k_510: [165 129 129 129 129]
k_495: [158 169 169 169 144]
k_239: [162 162 162 162 162]
dup k_239: 
[162]
dup k_510: 
[129]
dup k_495: 
[169]
which: [165 129 129 129 129]
k_510
which: [158 169 169 169 144]
k_495

k_804: [ 89 150  67  89]
k_729: [ 74 128 114 128]
k_628: [ 84 131 117 134]
k_567: [145 145 145 145]
dup k_567: 
[145]
dup k_729: 
[128]
dup k_804: 
[89]
which: [ 84 131 117 134]
k_628
which: [ 74 128 114 128]
k_729

k_39: [167 191 116  90 150 193 140 107 154 128  84 181 186 108 108 173 104 116
 182 115  65 190 143  99 160  94  67  94 173  87 161 170 123 115 122 110
  70 186]
k_679: [ 65  69  78 138 100  98 161  83 188 122  95 140  89  94 168 183 150 137
 105  85 156  73 176 191  94 145 185 182  87 117 104  91  69 154 134 135
  79 131]
k_659: [ 80 156 174  96 178 191 119 146 103 108 122 103  89  93 127  79 126  96
  76 192 171  77  65 148 104 118 105 138 151 186 125 142 155 130 171 177
 130 178]
k_49: [ 80 156 174  96 178 191 119 146 103 108 122 103  89  93 127  79 126  96
  76 182 163 158  81 124 134 161  82 152 140 118 187 192 191 159 161 138
 124 101]
k_6: [167 191 116  90 150 193 140 107 154 128  84 181 186 108 108 173 104 116
 182 115  65 190 143  99 160  94  67 180 178 133 106  72  88 129 177 171
 172 189]
k_196: [125 164 177  96 167 185 131 138  96 140  87  87 155  96  80 139 161 189
 131  93  75 101 145 137 134 128  69 175 125 154 166 123 109 182  65 178
  80 112]
k_523: [125 164 177  96 167 185 131 138  96 140  87  87 155  96  80 139 161 189
 131  93  75 101 145 137 134 128  69 175 173 142 164 171 142 123 182  99
 174 169]
which: [167 191 116  90 150 193 140 107 154 128  84 181 186 108 108 173 104 116
 182 115  65 190 143  99 160  94  67  94 173  87 161 170 123 115 122 110
  70 186]
k_39

k_889: [119 132 132 115 120 127 135 129 111 103 122 108 124 135 136 158 137 137
 109 121 108 142 116 153 138 131 125 103 108 100 137 124 176 157  94 110
 117 144 104 116 102 168 135 151 108]
k_466: [ 88 136 126 166 113 121  99 109 123 137  98 143 176 116 108  98 124 107
 117 152 166 104 166 124 134 115 126 153 103 151 117 134 142 131 157 146
 116 134 166 150 162  97 166 122 125]
k_999: [131 116 128 144 140  95 106 136 132 130 133 100 140 129 109 126 133 153
 140 149 106 148 128 110 124 118 141 113 144 127 112 140  86 119 124 115
 130 111 153 125 127  95 116 114 135]
k_859: [106 125 128 156 126 100  99 124 124 129 114 113 162 123 106 116 131 135
 126 154 139 131 145 119 130 115 136 126 122 133 113 138 117 130 133 125
 120 122 165 136 139  98 109 119 130]
k_451: [ 83 143 128 151 104 135 112 108 113 127  92 146 166 119 121 112 126 100
 103 139 155 103 159 144 140 121 119 148  88 138 129 127 181 148 144 143
 110 149 152 145 148 131 116 140 120]
k_731: [134 120 126 141 138 112 115 132 135 138 134 120 134 126 116 118 127 138
 142 140 133 133 132 108 122 122 137 128 145 137 118 135  88 113 137 127
 134 112 148 131 136  97 120 112 133]
k_212: [120 127 125 145 129 122 114 124 131 139 123 134 144 122 118 112 125 124
 133 140 143 120 142 116 125 123 131 139 131 142 121 132 109 118 145 136
 129 121 151 137 145 102 120 117 129]
k_14: [134 120 126 141 138 112 115 132 135 138 134 120 134 126 116 118 127 138
 142 140 133 133 132 108 122 122 137 128 145 137 118 135  86 113 137 127
 134 112 148 113 136  97 120 112 133]
which: [119 132 132 115 120 127 135 129 111 103 122 108 124 135 136 158 137 137
 109 121 108 142 116 153 138 131 125 103 108 100 137 124 176 157  94 110
 117 144 104 116 102 168 135 151 108]
k_889
which: [134 120 126 141 138 112 115 132 135 138 134 120 134 126 116 118 127 138
 142 140 133 133 132 108 122 122 137 128 145 137 118 135  88 113 137 127
 134 112 148 131 136  97 120 112 133]
k_731
which: [106 125 128 156 126 100  99 124 124 129 114 113 162 123 106 116 131 135
 126 154 139 131 145 119 130 115 136 126 122 133 113 138 117 130 133 125
 120 122 165 136 139  98 109 119 130]
k_859

k_390: [111 132 141 149  78  89 184 157 120  93  81 172  67 174 101 120  92 125
  58  58 121 142 138 113 151 135  76 133 102  87 124 156 126 125 199 152
 104  99 120 137 141  99 115  89 145  57 172 125 140  79 192 193 185 124
 120 160]
k_978: [116 149 118 139  73 113 166 158 112 123  88 178  86 169 105 122 100 128
  73 103 170 122 124  96 140 159  62 157 107 110  88 136 135 122 178 127
 108 100 129 134 138 118 127 120 154 109 159 122 131  64 147 170 167 137
 127 134]
k_821: [124 131 134 144  67 109 180 164 104 131  89 193  63 187 104 123 134 131
  55  75 134 134 131 106 157 143 134 131  82  89  89 138 122 135 200 136
 131  91 116 111 150  82 114 108 158  83 166 118 143  59 158 185 170 131
 129 130]
k_218: [119 146 118 133  70 115 171 160 133 118  97 190 138 186 102 126  95 134
  66  96 164 131 131  98 142 157  69 149  95 108  76 136 131 126 183 134
 108  96 124 122 138 108 130 118 164 103 157 120 133  64 138 177 168 138
 124 128]
which: [116 149 118 139  73 113 166 158 112 123  88 178  86 169 105 122 100 128
  73 103 170 122 124  96 140 159  62 157 107 110  88 136 135 122 178 127
 108 100 129 134 138 118 127 120 154 109 159 122 131  64 147 170 167 137
 127 134]
k_978
which: [124 131 134 144  67 109 180 164 104 131  89 193  63 187 104 123 134 131
  55  75 134 134 131 106 157 143 134 131  82  89  89 138 122 135 200 136
 131  91 116 111 150  82 114 108 158  83 166 118 143  59 158 185 170 131
 129 130]
k_821
which: [119 146 118 133  70 115 171 160 133 118  97 190 138 186 102 126  95 134
  66  96 164 131 131  98 142 157  69 149  95 108  76 136 131 126 183 134
 108  96 124 122 138 108 130 118 164 103 157 120 133  64 138 177 168 138
 124 128]
k_218

k_578: [102 158 119 106 114  93 114 155 100 181]
k_247: [150 150 169 152 129  96 142 154 111 184]
k_667: [113 187 189 104 189 176 111 172  95 189]
k_521: [186 154 180 186 115 141 177 143 181 110]
k_553: [143 111 154 135  93  83 134 143 135 129]
k_769: [ 66 124 107  72 158 105  67 107  69 149]
k_644: [137  65 149 140  64  65 141 123 109  72]
dup k_769: 
[107]
dup k_644: 
[65]
dup k_578: 
[114]
dup k_247: 
[150]
dup k_667: 
[189]

k_94: [145 139 144 160 138 149 165 142 152 176 147 149 145 139 142 153 152 157
 148 147 154 152 150 143 159 147]
k_682: [144 148 145 161 160 147 150 149 155 153 148 157 153 147 155 151 141 173
 153 145 151 148 157 143 169 145]
k_864: [151 157 146 151 137 144 150 142 153 159 164 165 158 148 146 155 146 141
 148 163 162 156 136 143 145 152]
k_174: [148 149 144 156 142 171 172 149 146 148 158 152 139 163 150 158 143 149
 142 138 160 155 152 156 139 142]
k_272: [166 142 154 144 149 159 142 142 154 154 144 153 144 164 153 144 141 146
 149 154 146 142 150 156 141 150]
k_824: [148 135 151 152 138 152 165 170 159 145 164 147 147 151 148 161 142 139
 149 151 148 141 155 139 148 140]
k_888: [137 154 158 169 142 148 141 156 150 161 166 147 145 152 146 154 153 146
 138 148 138 143 172 147 169 162]
k_436: [173 144 145 139 144 143 154 168 143 159 150 147 154 141 144 181 171 145
 143 148 156 147 156 167 138 144]
k_301: [155 156 149 139 142 161 160 153 143 142 141 146 142 146 192 160 139 145
 139 140 155 156 155 156 147 155]
k_554: [160 150 148 154 153 136 175 152 140 149 145 142 147 143 150 169 147 146
 143 140 138 142 155 153 156 147]
k_783: [144 149 149 155 143 144 154 136 146 152 163 158 136 145 138 141 158 135
 159 148 149 156 147 155 141 156]
which: [148 135 151 152 138 152 165 170 159 145 164 147 147 151 148 161 142 139
 149 151 148 141 155 139 148 140]
k_824
which: [173 144 145 139 144 143 154 168 143 159 150 147 154 141 144 181 171 145
 143 148 156 147 156 167 138 144]
k_436

